Each row below holds a small network's activations on one input, seen along a few directions.
Each table varies a few parts of the input and shows all the possible inputs, shuffled.
A made-up example of a description, with smaller parts first: one of 6 places along a line, together with either a single point or one of 11 places around a ring or (one of 2 separate values, together with one of 8 places around a ring).
Shared parts are said once, and a part with two or three values counts as separate values.

Table:
R1: [ 69 -24  46  10   1 -13  14 -53   1  -9 -15 -32  -3   0 -36 -49  38 -17
  31]
R2: [-32  48 -12 -20 -25  54  11   8  -3  -3  30  61  44 -28  76  13 -34  11
 -30]
R3: [-25  82 -86  11  11  36  22 -20 -64 -29   8  67  65   7  62  -5 -63 -22
 -51]
R4: [-87  23 -89  54   1   9 -37  53 -40 -16 -29  28  34 -18  39  58  -2   3
   2]
R5: [ 73 -21  60  10  -1 -30  30 -29   2   2 -28 -25 -44  21 -50 -71  35 -34
  17]
R6: [-85   6 -34  13 -40  27 -50  88 -10  32   7  44   4 -17  28  82  27  43
  21]
R7: [-11 -41  33  15  14 -64 -12  24  20  33 -11 -67 -90  44 -68  20  10  10
  17]
R8: [-22  17 -61  34 -18  61  -6  16 -17 -11 -40  57  68 -21  53 -42 -28 -21
   9]
R9: [-18 -53  22   8  25 -52 -30  18  36  25  10 -66 -55   7 -64  30  -2  36
  20]
R10: [ 43 -27  54 -70  29 -31  30 -34  46  -2  46 -26 -24  -7 -25  -6 -26  10
 -32]
R11: [-15  15   0  -8 -53  81 -19  53  21  15 -10  70  45 -27  50 -25   5  32
  27]
R12: [ 48 -13  40 -56  29 -15  24 -61  25 -13  50 -36   0 -10  -6   6   3   7
 -25]
R13: [ 55 -41  38  -5  13 -16   4 -43  35  -3   2 -27  14 -13 -32 -54  24   8
  38]
R14: [ 52 -57  52 -15  14 -28  16 -14  50   8  -6 -17 -10 -13 -51 -68  -3  16
  29]
R15: [  2 -19  10  30   7 -41 -23 -19  -9   4  -5 -81 -48  20 -50  60  41   1
  29]
R16: [-28   8 -26  11 -38  72  -5  34   3   3 -25  59  60 -23  50 -38 -14   3
  28]
R17: [-33  55 -47  -5  -3  45  16 -15 -26 -10   7  58  51 -24  75   9 -45  -7
 -43]
R18: [-11  39 -96  46   0  49  -5  17 -56 -24 -41  63  84  10  49 -53 -47 -38
  -2]
R19: [ -82   46 -120   64   23   -1  -31   49  -76  -38  -33   39   50   12
   31   49  -17  -15    0]
R20: [ 60   2  43 -39  16  -9  27 -76   0 -23  38 -38 -22   7 -15  13  22 -26
 -38]
R21: [  9 -17  22  32   2 -57 -13   7  -8  12 -18 -78 -89  48 -53  32  36  -8
  12]
R22: [-12 -34   7  19  21 -43 -34  -9  17  11  12 -77 -25   2 -46  50  26  29
  27]
R23: [ 60 -43  67  -8   0 -44  31  -9  35  11 -27 -19 -43  14 -61 -83   7 -11
  16]
R24: [ 48 -11  62 -61  19 -40  42 -27  32   6  25 -27 -58  26 -34 -19  -9 -23
 -45]
R25: [-95   8 -57  29 -25  17 -37  70 -24   9 -11  29  23 -19  32  64   9  25
  17]
R26: [-26  45  18 -50 -37  58  -5  23   9  18  40  77  30 -23  75  39 -14  29
 -25]
R27: [ 64  10  55 -46  14 -25  39 -51   1  -9  24 -34 -61  26 -28  -9  18 -43
 -48]
- What is each input in this table made of? => one of 3 separate values, together with either one of 4 places along a line or one of 5 places around a ring
- The inputs of R13 and R22 match in every part but the choice among 3 separate values. If R14 is changed in the same way as R13 into R22, which row does it become? => R9
- Which other rows does R24 become when the place on the ring of 5 takes its other values? List them by row number. => R10, R12, R20, R27
- Start at R6 and move only the place on the line of 4, one step at a time. The first step leads to R25. Which rows follow, in order? => R4, R19
- Which other rows does R11 become when the choice among 3 separate values takes its other values? List them by row number. => R6, R26

Table:
R28: [ -3  21 -16  -3 -28  46   6  18 -26   3  -5  58  55 -29  38 -25 -20  -8
  15]
R29: [-80 -20 -94  77   9  -7 -41  60 -46 -16 -58  15  48  -7  -8  24  12   6
  46]
R30: [ 70 -34  45 -22  10 -31  14 -20  38  10   7 -15 -20  -2 -20 -46   1  -9
   5]
R31: [ 53 -14  48 -12  21 -33  29 -39  32   5   8 -16 -21  12 -27 -43   3  -5
   9]
R32: [-61  15 -73  39 -13  11 -58  39 -15  -6 -23   3  28   4  37  40 -20  23
  21]
R33: [ -6  31 -43  14  -9  44  10  -1 -36 -21   0  43  49   1  28 -10 -18 -19
 -13]
R34: [ 63 -35  50 -22   6 -23  11 -11  51   9  11 -13 -17  -6 -27 -57  10  -1
   2]
R35: [ 38 -12  38 -11  26 -28  33 -50  15 -18  -3 -50 -31   9 -35 -33  -1 -24
 -21]
R36: [-72  47 -22 -56  -8  25  -5  44  -5  17  42  49   1 -15  49  76 -26  39
 -53]
R37: [ 17 -24  29  35   0 -31 -21   3  20  17 -13 -67 -62  34 -49  31  25  26
  24]
R38: [-75  29 -46  -5  -4  30 -30  37  -5  20  24  18   4 -18  50  58 -23  19
 -17]
R39: [-13  38 -43   7   1  40   5   1 -31 -15  -8  28  48   2  42 -14  -7 -32
 -20]
R40: [ 18 -16  39 -17  10 -22 -15 -11  27  14  28 -62 -69  -3 -22  61  32  17
  -2]
R41: [ 53 -28  42 -15  12 -40  20 -45   9  10  12 -23 -13   9 -38 -40  -3 -14
 -13]
R42: [ -9  37 -24   0  -9  50   7  -1 -24  -9 -14  57  47  -9  32 -16 -17   1
   6]
R43: [-15  18 -33  11 -16  44   7 -12 -25 -18 -13  52  49   6  40  -8 -19 -16
 -15]
R44: [ 43 -11  31 -14  19 -31  37 -49  11 -10  12 -42 -32  10 -35 -40   0 -15
  -5]
R45: [-17  18 -12  -5 -37  58  12  19  -7  -9 -15  48  50 -27  42 -32 -14  -2
  14]
R46: [ -8 -49  18  54   4 -65 -25  39 -14  14 -56 -47 -69  42 -84   1  40 -10
  37]
R47: [  3 -10  65 -56   5 -37   3 -21  32   4  64 -37 -44 -14 -14  73  46  24
 -20]
- The inputs of R32 and R37 match in every part but one. If R42 is changed in the same way as R32 into R37, which row does it become? => R31
- What is each input in this table made of? => one of 2 separate values, together with either one of 4 places along a line or one of 6 places along a line
- Which other rows does R40 become when the place on the line of 4 takes its other values? List them by row number. => R37, R46, R47
- Which other rows does R45 become when the place on the line of 6 takes its other values? List them by row number. => R28, R33, R39, R42, R43

Table:
R48: [ 42  39   2 -11 -22  57  48 -38  -7 -16 -16  50  57 -32  82 -89 -43 -34
 -18]
R49: [-43 -16 -27  30 -22  18 -54  51   6   4  -6  28  36 -31   9  11   8  25
  36]
R50: [ 17  15  45 -23  11 -28   1 -10  15   2  64 -20 -18  -1  -9  39   7  22
 -39]
R51: [ 85 -15  54 -44  -1   1  38 -44  13  -4   5  16  11   9 -39 -89   8 -12
   3]
R52: [-44  35  -3 -24 -10  54  33 -12 -23  -3  35  59  29   4  67  57  -8  -4
 -49]
R53: [ 20  16  -6   2  15 -28  12 -35  -7 -11  41 -47 -34  32 -27  26   2  10
 -27]
R54: [ 24 -26  49 -38  19 -27   5 -22  17  28  43 -68 -86   9 -22  33  12   4
 -44]
R55: [-30 -11 -18 -23 -14  30 -26  37  27 -13  11  17  19 -27  26  37   0  43
  20]
R56: [ 77 -48  68 -29  18 -28  39 -61  48  15  -2 -29 -36  21 -52 -97 -26 -22
  -5]
R57: [-82  16 -59  71  14  40 -25  82 -25  -5 -30  61  36   5  38 -16 -11  -5
  19]
R58: [-55  11 -44  26 -29  45 -31  74  -7  13 -10  66  36   2  45  12 -18  21
  22]
R59: [-14  17 -54  47  18 -12 -22  32 -41 -13 -26  -6  35   8 -16   6 -11   1
  21]
R60: [  2 -32  61  -5  -1  -9 -15  17  40  32  -8 -33 -59  -8 -28  38  28  46
  13]
R61: [ 63   0  11 -13   8  27  25 -56  26 -25  -8  26  50 -32  39 -86 -26 -26
  -6]
R62: [ 93 -44  63 -64   6 -11  42 -34  30  -7  -5 -12 -35  14 -52 -89  22 -36
  -2]
R63: [-34  46 -65  49  -1  19 -19  53 -59 -10 -41  40  39  25  21   2 -34  -3
  -6]
R64: [ 11 -18  65 -63   7 -32  12   8  34  35  25 -44 -84  -6 -24  38  22   7
  -7]
R65: [-10 -44  29  23 -26  -3 -27  27  23  46 -24 -64 -41  12 -48  14  33   8
  54]
R66: [-23  16   4 -50  -8  -6  -2  13  38   5  41  19  13 -38  26  40  -9  14
  -4]
R67: [ -3  13 -56 -21  21   3  19 -25 -15 -14  23 -29   6  -9  19  29 -14  -8
 -39]
R68: [ 70  13  28 -34   1  39  31 -39  11 -29  -3  34  56 -17  14 -83   8 -14
 -11]
R69: [ 11   0 -25  16  26 -51  -4 -28 -23 -18 -32 -43 -18  32 -31  23   0 -21
   1]
R70: [ 31 -10  15  -5  19 -41  25 -25  -1   4  38 -77 -88  35 -47  22   9 -15
 -29]
R71: [-33  52 -75  26  13  19  -7  -7 -58  -3 -38  42  28  10  27  19 -37 -25
 -34]
R72: [-48   9 -32 -20 -43  58 -21  49   9 -13   3  66  27  -8  66  39 -18  27
  -3]
R73: [-58 -17 -47  71  15  15 -41  46  -7  -1 -22  20  35 -10  -2  -2   3 -13
  43]
R74: [-12 -41   7  42 -13 -53  -8   0 -29 -14 -38 -61 -45  14 -62  -1  11 -13
  29]
R75: [ 18 -20  -1  12  29 -67  11 -26 -18  -9 -36 -72 -68  36 -49  18  14 -33
   0]
R76: [-20 -39   2  51  -8 -45 -15  13   9  19 -53 -46 -44  16 -46  -6  65  -1
  39]
R77: [ -7 -16  35   0  -7  -1 -22  16  28  21   6  -1 -16 -11  -7  37  16  62
  22]
R78: [-25 -26  10  35 -31 -10 -48  33  12  19  -9  -4  10 -16 -34  13  24  32
  48]
R79: [-42  41 -12 -34 -41  26   1  14  14  17  42  72  27 -31  62  43 -27   1
 -18]
R80: [ -9  30  11 -31   5   2   2  -6   5 -13  62   4  26 -23  28  44  -3  14
 -48]
R81: [ -4  18 -59  19  43 -14 -12 -19 -27 -18 -34 -12  21   6   5  26  -3 -27
 -18]
R82: [ -1 -30 -26  43  13 -45 -14   1 -41  -9 -34  -1 -18  15 -25  15  13 -21
  55]
R83: [-10  -4  53 -49  -8 -15 -20 -13   6  33  46 -10 -31  -8  -2  31   2  35
  -3]
R84: [ 74 -25  37 -27   9 -14  41 -57  26  -4   3   1   7  -5 -13 -95 -25 -18
  11]
R85: [ 50  53  20 -22 -27  73  45 -26 -17 -22 -10  65  68 -19  61 -83  -3 -22
 -26]
R86: [-34  66 -54   0  -5  39  27 -14 -34 -12  28  16  33  11  36  30 -22  -4
 -55]
R87: [-46 -24  -5  66   7 -22 -22  33   2  -7 -33 -25  14  16 -34  -1  29   7
  56]
- What is each input in this table made of? => one of 4 places along a line, together with either one of 2 separate values or one of 8 places around a ring
- The inputs of R67 and R70 match in every part but the place on the line of 4. If R61 is changed in the same way as R67 into R70, which row does it become? => R56
- The inputs of R76 and R87 match in every part but the place on the line of 4. If R65 is changed in the same way as R76 into R87, which row does it become? => R78
- Which other rows does R62 become when the choice among 2 separate values takes its other values? List them by row number. => R56
- Which other rows does R52 become when the place on the ring of 8 takes its other values? List them by row number. => R57, R58, R63, R71, R72, R79, R86
